Each row below holds a small network's activations on one input, seen along a few directions.
In each table, some parts of the input vary, and every possible input appears once, in random order.
A made-up example of a description, with smaller parts first: one of 6 places along a line, together with either a single point or one of 9 places along a line or (one of 3 separate values, together with one of 8 places around a ring).
Shared parts are said once, and a part with two or three values counts as separate values.
In the rows, zero is written as 128.

Rows:
R1: [157 145 162 116  51  26 182 127 104 178 150 109]
R2: [127 172  80  97 191 206  52 171 143 143 152 145]
R3: [197  87 103 121  53 189 113 118 173 116 176 226]
R4: [146  98 165 122 124  88 220 101 137  86 167 146]
R5: [132 157  29 124 125 214  44 168 160 101 177 128]
R6: [ 80 132 114 140 177  61  80 172  87  95  75  79]
R7: [134 103 137 161 184 103 192  90 126  75 151 140]
R8: [ 77 157 132  86  80  32  97 139  89 156  96  73]
R9: [ 80 151 134  92 115  41  80 158  99 115  56  66]
R10: [109 125 102 171 161 239 106 155 151 152  97  47]
R11: [145  64 159 180  85 218 183 103 141 175 109 161]
R12: [ 98 176 147  93  37  23 150 133 116 172 117  99]
R13: [156 121 184 145  96  54 188 111 139 140 171 131]
R14: [173 113 169 120 112 206 163  92 132 164 113 203]
R15: [ 87 123 115 174 209  81  97 118 116  79 101  95]
R16: [187 115 144 110 116 185 124 118 135 160 155 249]
R17: [107  95 125 140 204 112 142  88 114  52 136 103]
R18: [111 170 102 110 184 227  92 143 143 144 105 103]
Describe the family of inputs behind these rows.
Answer: either (one of 2 separate values, together with one of 4 places along a line) or one of 10 places around a ring
A walk changes only the place on the ring of 10. It starts at R1 and steps to R13. List the rest of the walk in order.
Answer: R4, R7, R17, R15, R6, R9, R8, R12

Rows:
R19: [147 113  93 121 193 196  89 122 143  64 123 183]
R20: [106 126 120 151 177 250 122 129 159 165 100 124]
R21: [147 152 106 167 138  98 140 133  83  74 169 168]
R22: [105 185  72 120  75 149 157 127  74 177 149 143]
R23: [145 142  83 101 143 204  50 127 141 118 114 185]
R24: [115  96 199 155 108 145 186 106 135 196  86 151]
R25: [151 161 138  72 120 104  99 134 158 156 202 170]
R26: [139  93 120 122  82 113 135 138 202 123 210  89]
R27: [162 140 128  73 163  91 157 108 161  80 192 159]
R28: [133 111  80 192  49 116 137 141 120  93 171  86]
R29: [ 71  93 104 149 101  57  84 159 147 102 102  43]
R30: [133  37 160 178  44 111 133 130 166 141 125 143]
R31: [153 146  99 109 132 232  72 168 138 167  94 130]
R32: [170 131 155 112 183 114 183 105 156 100 173  94]
R33: [122  98 117 165 217 226 117 116 136 107 127 142]
R34: [103 130 144 136 199  63 131 122  98  78  72  49]
R35: [157  71  90 163 104 209  68 155 180  82 122  86]
R36: [134 166 134  66 108 142 138 148 157 206 186 131]
R37: [140  72 181 145 139 116 201  71 108 115  96 159]
R38: [177 109 188 117  72  92  97 127 112 145 101 195]
R39: [179  81 192 141 125  80 138 126 118  94 105 195]
R40: [117 166 129  92 131  40  48 156 100 109  77 100]
R41: [ 98 137 108 194 163 134 185 103  76 118 174 141]
R42: [127 109 177 119  67 139 136 139 114 222 103 183]
R43: [122 181  72 129  90 107 120 116  80 129 161 184]
R44: [114 170 121 169 113 153 188 115  92 148 134  96]
R45: [154 158 161  94 142 138 188 117 173 155 150  74]
R46: [ 76 173 101  69 119  82 105 147  97 161  63  74]
R47: [ 61 160 130 102 156  95 152 108 116 134  52  43]
R48: [ 82 132 137 117 186  43  85 147 101  78 107 120]
Describe the family of inputs behind these rows.
Answer: one of 5 separate values, together with either a single point or one of 5 places around a ring
Changing only the choice among 5 separate values turns R47 into R24. The same change can be made to R29. Which row results?
Answer: R30
Which other rows does R41 become when the choice among 5 separate values takes its other values? List them by row number.
Answer: R32, R33, R34, R37

Rows:
R49: [ 88 104 149 176 176  98 134 119 101  88  71  88]
R50: [172 111 154 135  41 147 164 115 133 164 133 163]
R51: [ 99 117 153 115  70  44 138 125 102 151  80 104]
R52: [133  87 149 155 177 183 163  99 142 112 112 137]
R53: [146 136  94 135 107 214  73 154 143 154 129 153]
R54: [175 118 117 141 114 139 121 119 127  97 177 209]
R55: [143 133 139 122  60  83 168 129 152 144 157  65]
R56: [144 140 117 106 134 200  73 148 152 151 109 135]
R57: [109 137 153 149 199 147 171 105 105 123 104 114]
R58: [100 126 127 130 148  33  92 141  98  91 129 151]
R59: [ 84 148 112 123 137 113  44 174 109 136  75  89]
R60: [142 103 154  93  70 131 168 106 145 172 120 155]
R61: [133 162  84 121 122 153  80 170 159 123 145  51]
R62: [146 140 102 127 132  75 126 135 147  76 200 112]
R63: [145 110 117  99 143 123 125 110 139 105 164 201]
R64: [120 151 157  88  93  94 176 111 106 185 112 130]
R65: [106 105 102 159 162 137 172 111 153  85 149  59]
R66: [106 182 115  97 160 162  81 160 114 172 107 116]
R67: [150  88 133 185 146 200 162 101 130 105 126 150]
R68: [120 160 131 103 171  83 129 127 103 126 161 177]
Describe the family of inputs behind these rows.
Answer: one of 4 separate values, together with either a single point or one of 4 places along a line
Changing only the choice among 4 separate values turns R61 into R65. The same change can be made to R56. Which row results?
Answer: R52
List by row number the other rows that have the choice among 4 separate values in common with R58.
Answer: R54, R62, R63, R68
Which other rows does R49 become when the choice among 4 separate values takes its other values? List them by row number.
Answer: R51, R58, R59

Rows:
R69: [108 185  94  85 131  98  59 137 115 143 122 126]
R70: [128  98  91 151  94 217 131 146 134 165 117 140]
R71: [113 128 153 134  72 124 167 105  78 158  77 159]
R72: [161  78 110 154 122 160 137  91 157  66 170 149]
R73: [144 127 164  66 104  42 122 146 125 149 144 141]
R74: [130 154 151 151 197 198 127 144 122 154 142 125]
R75: [ 90 105 129 180 125  48 137 132 132  81 162 107]
R76: [156 170 134 122 135 166  65 172 122 155 165 168]
R77: [185 132 113  98  70 157 118 115 167 123 189 146]
R78: [114  80 182 106  96  78 142 134 120 163  78 111]
R79: [131 116 131 178 188 169  84 148 112  99 146 170]
R80: [ 89 142 148 153 135  76 181 128 143 138 158  62]
R81: [155  87 131 139  61 195 139 104 163 138 121 116]
R82: [143 177 135  96  80  87 147 118  86 144 140 190]
R83: [117 160 153 123 143 118 208  90  84 141 120 146]
R84: [ 85 113 148 165  64  82 140 145 139 155 112  75]
R85: [120 116 186  96 165  75 182 120 126 143 121  98]
R86: [158  91 167 143  87 155 149 106 145 170  92 165]
R87: [139 161 105  67 132 145  63 160 165 118 127 137]
R88: [115 105 102 122 185 147  81 135 153  61 110 139]
R89: [164  85 148 159 147 121 146  95 140  97 140 197]
R90: [163 124 168 132 156 150 189  91 150 152 137 152]
R91: [113 128 111 137  85 100 119 148 104 134  70  50]
R92: [133  88  70 166 156 182 129 133 127  94 166 173]
R93: [187 137 147 103  95 117 128 118 152 159 157 196]
R94: [120  75 165 121 156  45 139 123 114  88 127 143]
R95: [158 145  73 111 103 180 110 158 140 151 183 171]
R96: [126 123 151 162 127 203  86 160 117 170  98 138]
R97: [115 157 130 124  73  45 120 156 142 140 181 105]
R98: [144 178  94  98  92  64  98 161 111 118 134  81]
R99: [119 161 115 125 155  95 158 132 108 113 115  36]
R100: [115 147 125  96 193 177 124 132 164 114 105  93]
R101: [160 116 131 127 131 189 180  87 167 121 167 103]
R102: [118 122 134 150 133  90 164  93  73  85 124 191]
R103: [ 84 169 115 112 193 129 120 108 112 138 103  82]
R104: [133 130  92 140 164 212 172 130 138 146 161 127]
R105: [ 84 132  93 141 183 101  77 113 105  85 104 128]
R106: [ 78 138 112 125 123 134  80 124 110 158  56  96]
R107: [119 125  94 154 145  67 116 137 100  59 116  83]
R108: [110 112 123 106 124 181  84 146 157 132  63 106]
Changing only one part turns R70 into R95. The same change can be made to R84. Which row results?
Answer: R97
Describe the family of inputs behind these rows.
Answer: one of 4 separate values, together with one of 10 places around a ring
Which other rows does R96 become when the choice among 4 separate values takes its other values? List them by row number.
Answer: R74, R76, R79
Which other rows does R94 become when the choice among 4 separate values takes its other values? List them by row number.
Answer: R73, R78, R85
